These are the activations of a small neural network, seen along a few directions. Each row is one input.
Each table varies a few parts of the input and shows all the possible inputs, shuffled.
Descriptions start from the smaller parts, as in this example, which fits no table here: one of 5 places around a ring, together with either a single point or one of 9 places along a line or (one of 2 separate values, together with one of 6 places along a line).
Shared parts are said once, and a part with two or three values counts as separate values.

Other details of the inputs vary at random and push rows far along two fixed directions, the same in every table; ignore that.

Rows:
R1: [ 24  19  -7   0   4   7  14 -30 -10   0  -4]
R2: [-49 -14   9 -37  -5  32   2 -16  12  29  18]
R3: [ 15  -4 -17 -15  17  10   0 -43 -13  10  -6]
R4: [  0   1  19  19 -13 -11  -5  39   8 -18   5]
R5: [-15 -15   2   1   4 -10  -8  30   7   0   3]
R6: [  6   1  16  24  -5 -14  -2  51   6 -21   8]
R7: [ 36  16 -18  20   7 -16   9 -10 -13 -11 -16]
R8: [ 21   4 -16   1  12  -1   8 -30 -14   0 -10]
R9: [ 13  16 -12 -12   4  19  14 -44  -9  11  -1]
R10: [ 39   6 -18  21  11 -10   4  -9 -16 -16  -9]
R11: [-44 -22  -1 -29  -1  14  -9  -8  12  24   6]
R12: [ 20   5 -16 -13  10  26  -1 -38 -10   6   6]
R13: [ 10  -8 -26 -28  19  21  -8 -50 -11  19  -2]
R14: [-42  -2  10 -28 -13  18   1  -8  15  24   8]
R15: [-32  -4  17 -13  -9   9   5   6  10   9  10]
R16: [ 42  16  -7  22   1   1   3 -11 -13 -21  -2]
R17: [-31 -20  -3 -17   4   5  -8  12   9  15   8]
R18: [ 53  29  -1  32   0 -17  10   0 -14 -26 -12]
R19: [ 57  26  -3  43  -4 -16   7   5 -15 -36  -8]
R20: [-21  -9   6   5  -8 -12  -5  22   9  -1  -3]
R21: [-21  -3   3   3  -9 -15  -4  23  11   3  -6]
R22: [-30  -4  20 -14 -10   8   1   6  11   9   8]
R23: [-15 -15  -1   2   0  -8 -14  29   9  -1   3]
R24: [-42  -7  13 -24 -10  21   5  -8  12  20  13]
R25: [ -9  -5  14   3  -8   0 -10  31   9  -6  10]
R26: [ -4  -9   8  16  -6 -22 -10  37   7 -13  -3]
R27: [ -3  11  19  17 -18 -17  -1  37  10 -13  -1]
R28: [-19  -4   6   1  -9 -17  -6  23  11   3  -7]
R29: [-39 -12  13 -27  -4  22   2  -5  11  19  15]
R30: [ 28  -2 -19  -3  19   2  -5 -24 -14   0  -6]
R31: [-18 -13   6   3   0 -12  -3  26   7  -2   0]
R32: [ 55  21 -11  38   6 -33   5   7 -16 -27 -22]
R33: [ 18   6  -6 -13   9  21   5 -43 -12   6   3]
R34: [-19  -9  11   3  -4 -15  -4  22   7   0  -4]
R35: [ 29   8 -13   1  11  17   5 -24 -13  -3   6]
R36: [  3  -2 -19 -25  11  17   1 -58 -11  19  -7]
R37: [  7   8  -8 -23   4  28   5 -58 -10  15   2]
R38: [-21  -4   6   2  -5 -17   2  25   9   4  -6]
R39: [ -4  -3   8  26  -8 -27   1  42   5 -16  -5]
R40: [  3  -1  17  17  -5 -11  -7  44   7 -16   8]
Description of these inputs: one of 2 separate values, together with one of 4 places along a line, together with one of 5 places around a ring.
Q: The inputs of R2 and R9 match in every part but the place on the line of 4. If R4 is changed in the same way as R2 into R9, which row does it become?
A: R27
Q: The inputs of R11 and R21 match in every part but the place on the line of 4. If R33 is changed in the same way as R11 into R21, which row does it become?
A: R18
Q: Which other rows does R13 become when the choice among 2 separate values takes its other values? List them by row number.
A: R25
Q: Start at R11 and move only the place on the ring of 5, one step at a time. The first step leads to R10. Which rows follow, in order?
A: R31, R3, R26
Q: Which other rows does R10 become when the place on the line of 4 takes its other values? List them by row number.
A: R7, R17, R39
Q: Which other rows does R8 become when the choice among 2 separate values takes its other values? List them by row number.
A: R15

Rows:
R41: [  8   3   0  17  -6 -17  -2   8  -1 -14 -11]
R42: [22  4 -3  1  6  4 -9 -4 -5 -7  2]
R43: [  7   5 -20 -11   5  10   3 -31  -6  13  -4]
R44: [  9   7 -11 -15   6   3  -2 -34  -5  11 -11]
R45: [ 15   4  -5  15   0  -2  -5  21   0 -13   4]
R46: [ 10  -1   0  16  -5 -13  -3   8  -2 -12  -6]
R47: [ 14  -3   2  15  -1  -2  -8  12  -2 -18   4]
R48: [-11 -12  12  -3   3   3  -3  17   3  -3   9]
R49: [ 10   3 -19 -11   8  17   0 -29  -7  12   2]
R50: [-18   1  -1   0  -8  -8  -1  14  10   5  -5]
R51: [  6   3 -16 -10  11   8  11 -32  -8  12  -4]
R52: [-15  -7   3  -1   2  -1   3  16   5   5   6]
R53: [ 14   6   2  11  -4 -17  -5  13  -1  -8  -8]
R54: [ 10  -1 -14 -13  15  20   7 -28  -9   7   6]
R55: [  8   3   5  15   1 -20   5  10  -4 -12 -11]
R56: [-50 -12   6 -24  -3   3   5   6  15  23   2]
R57: [-14 -11   7   2  -6   0  -8  13   6  -1   5]
R58: [ 14  35  32  18 -26  13  20   6   3 -18  13]
R59: [ 17  -1  -1   8   9  -3   3  -6 -10  -7  -1]
R60: [-16  -9  10  -1  -2  -9   2  12   3   2  -1]
R61: [-41 -16  12 -28  -5  10 -13   7  15  23  10]
Q: What do these inputs look like to the network?
A: either a single point or (one of 4 places along a line, together with one of 5 places around a ring)
Q: Start at R61 and move only the place on the ring of 5, one step at a time. The first step leads to R49. Which rows follow, in order?
A: R52, R59, R57

Rows:
R62: [ 46  30   5  27  -1   7  24 -12 -16 -24   4]
R63: [-21  14  27  17 -21 -15  20  33  12  -8   0]
R64: [-23  -8   0 -16  -5  -2  -8  -6   8  15  -6]
R65: [ -4 -11  -4 -14  13  18   3 -18  -5   7  10]
R66: [-10  -7   3  -9  -4  10 -12   7   7   3   9]
R67: [ 15   1 -13   7  12 -10   9 -15 -12  -3 -11]
R68: [-23 -10  10   3  -5 -18  -3  26   9   1  -5]
R69: [ 18   8 -16   4   5  -8   1 -17  -8  -1 -12]
R70: [ 58  14 -11  35  10 -11   1   7 -17 -30  -3]
R71: [ -4  -8  -8 -12  11  18   4 -13  -3   8  11]
R72: [-11  14  33  16 -22   0  10  38  13 -15  14]
R73: [-26 -10   5   5  -2 -17   3  30   9   3  -3]
R74: [ -9 -10   7 -10  -3   9 -12   5   5   3   8]
R75: [ 12   4 -16  -5   6  -1   1 -28  -8   8 -11]
R76: [ -8  -6  14  10 -11  -6 -15  40  11 -11   8]
R77: [ -9  -8  13  10  -8  -6 -11  39  10  -9   9]
R78: [-18  -8 -15 -23  11   9   8 -29  -2  22  -3]
R79: [-17 -13  10   5   0  -1  -1  35   8  -4  12]
R80: [-16  -5  12  10 -13 -25 -10  37  12  -7  -8]
R81: [ -9  -8  16   8  -9  -6 -15  37  10 -12   7]
R82: [-26 -12   8   3  -1 -17   3  27   8   2  -3]
R83: [-19  -7   5  12  -3 -22   4  39   9  -2  -4]
R84: [-16  -3   7  11 -10 -23  -6  38  12  -4  -6]
R85: [-24  -9   8   2  -5 -17  -2  27  10   3  -4]
R86: [ 44  15 -20  26   9 -20   6  -8 -16 -18 -17]
R87: [-15  -2   8  10 -13 -23 -10  37  13  -4  -7]
R88: [-17  -7   2  -7  -3  -9  -4   4   5   8  -7]
R89: [-11 -11  16  10  -4  -7  -8  39   8 -11   9]
R90: [ 44  14 -18  25  10 -20   6  -9 -16 -17 -17]
R91: [-15  -4 -12 -25   1   9  -5 -32   2  22  -7]
R92: [-11 -13  -6 -24  14  25   3 -27  -4  15  11]
R93: [-18  -8   3  -6  -3 -10  -5   5   5   7  -6]
R94: [ 18  25   9  -4 -11  25   9 -32  -5  -1   8]
R95: [ 26   5 -10   4   7   9  -4 -12  -9  -7   3]
R96: [-26 -11   7   4  -2 -18   4  28   9   2  -3]
R97: [ 53  12 -10  22   6  -4  -6  -7 -15 -24  -4]
R98: [ 58  13  -9  32   8 -10  -2   2 -17 -30  -4]
R99: [-10  15  13 -21 -11  34  11 -33   2  13  14]
R100: [ 52  16 -12  33   3 -28  -2  -2 -16 -26 -22]
R101: [ 12   5 -18  -3   9  -1   5 -23  -8   6 -11]
R102: [-10  -1 -12 -19   0   5  -5 -25   1  16  -8]
R103: [-15  -8  10   0 -10   1 -14  32  12  -3   9]
R104: [ 15  29   4   5 -12   2  18 -28  -6  -2  -9]
R105: [-17 -11   1 -15   3  16  -5   1   5   9  12]
R106: [ -9  -8  -9 -25  10  27  -2 -26  -1  17  11]
R107: [-18  17   7 -20  -9  18  19 -39   2  19  -1]
R108: [ 23   1  -9   2  11  10  -1 -16 -11  -5   4]
R109: [ -4 -10  -5 -12  12  17   3 -14  -4   7  10]
R110: [ -8 -10  -4 -24   7  24  -7 -29  -3  14   9]
R111: [-17  -6   1  -7  -3  -8  -4   2   6   9  -6]
R112: [ -8  -7  -8 -26   6  27  -6 -27  -1  18  10]
R113: [-15  -8  -9 -23   8   7   2 -30  -2  20  -6]
R114: [ -4  -8  -9 -14  12  20   4 -15  -3  10  11]
R115: [-11  21  10 -12 -18  10  11 -28   4  11  -4]
R116: [ 58  12  -8  34  11 -11   1   5 -18 -31  -4]
R117: [ -1  -7  -3 -17   6  18  -6 -20  -3   8   8]
Q: What do these inputs look like to the network?
A: one of 2 separate values, together with one of 4 places along a line, together with either a single point or one of 6 places along a line
Q: The inputs of R80 and R74 match in every part but the choice among 2 separate values. If R68 is changed in the same way as R80 into R74, which row does it become?
A: R89
Q: The inputs of R104 and R99 match in every part but the choice among 2 separate values. If R86 is changed in the same way as R104 into R99, which row does it become?
A: R105
Q: Which other rows does R72 become when the choice among 2 separate values takes its other values? List them by row number.
A: R107
Q: List by row number the other rows that have the choice among 2 separate values and the place on the line of 4 in common with R84.
A: R69, R75, R88, R93, R104, R111
Q: Which other rows does R109 become when the place on the line of 4 takes its other values? List them by row number.
A: R97, R98, R108
